These are the activations of a small neural network, seen along a few directions. Each row is one input.
In each table, some parts of the input vary, and every possible input appears once, in random order.
Descriptions start from the smaller parts, as in this example, which fits no table here: one of 4 places along a line, together with either a single point or (one of 2 separate values, together with one of 5 places around a ring) or one of 11 places around a ring.
Shared parts are said once, and a part with two or three values counts as separate values.
In the rows, 128 means zero.

Other details of the inputs shift rows strongly along three fixed directions, in all tables alike. That doesn't count.

Table:
x1: [106 111 144  97 148 128 151 119 121 149 113 111  99 130]
x2: [125 103 156 111 152 130 130 113 124 133 107 108 110 115]
x3: [140 135 128 137 123 138 118 122 141 108 130 121 129 147]
x4: [135 127 113 125 127 127 111 122 139 122 146 129 129 142]
x5: [141 129 117 138 132 137 120 138 123 120 133 123 151 126]
x6: [106 126 145 165 116 126 135 115 124 178 128 162 112  82]
x7: [135 116 148 126 148 119 140 108  97 139 112  97 118 115]
x8: [136 136 132 137 128 144 121 126 139 108 127 125 133 146]
x9: [143 123 120 132 121 132 111 125 143 117 135 118 134 134]
x10: [124 133 106 118 117 130 131 133 142 131 140 122 125 151]
x11: [118 137 108 123 132 142 140 146 128 132 136 130 140 145]
x12: [137 131 109 131 132 127 118 129 123 127 145 130 141 134]
x13: [116 135 112 119 131 145 138 144 137 129 135 132 134 149]
x14: [115 114 131 106 144 116 154 120 103 158 116 104 110 121]
x15: [139 132 141  95 112  71 128 151 104  86 105 143 139 103]
x16: [120 132 111 115 120 137 132 136 146 128 138 125 122 153]
x17: [111 115 133 105 150 121 156 125 100 156 115 107 114 121]
x18: [143 135 124 139 119 132 119 119 136 113 134 117 131 144]
x19: [116 112 132 103 140 113 150 115 111 158 118 100 103 125]
x20: [100 124 152 159 120 136 134 114 138 173 125 166 105  88]
x21: [139 123 124 129 125 139 111 128 148 112 132 122 132 137]
x22: [110 154 145 216  80 154 131 126 154 171 132 187 127  85]
x23: [141 139 122 146 130 138 126 132 117 117 131 122 148 136]
x24: [146 125 116 136 122 129 113 128 135 120 137 116 140 130]
x25: [127 107 151 115 159 130 137 120 105 139 107 106 123 106]
x26: [123 152 145  85  74  27 125 162 113  71 107 196 128  93]
x27: [127 127 121 122 136 139 115 128 141 118 140 137 129 144]
x28: [130 127 118 122 131 133 111 124 143 119 143 132 126 144]
x29: [129 132 115 129 141 139 121 135 125 123 140 138 143 135]
x30: [136 140 129 139 132 145 124 133 131 108 127 128 143 143]
x31: [146 136 121 143 120 128 120 122 127 116 135 115 136 139]
x32: [135 127 126 132 136 145 119 138 137 114 128 128 144 131]
Description of these inputs: one of 4 places along a line, together with one of 8 places around a ring.
Q: Changing only the place on the line of 4 turns x31 into x24. The same change can be made to x23. Which row results?
A: x5
Q: Change only the place on the line of 4 in x3. List by row number the other rows that result.
A: x16, x21, x28
Q: Start at x14 and move only the place on the ring of 8, one step at a time. The first step leads to x19. Which rows follow, in order?
A: x10, x16, x1, x13, x11, x17
Q: Change only the place on the ring of 8 in x4. List by row number the other rows that result.
A: x6, x12, x20, x26, x27, x28, x29
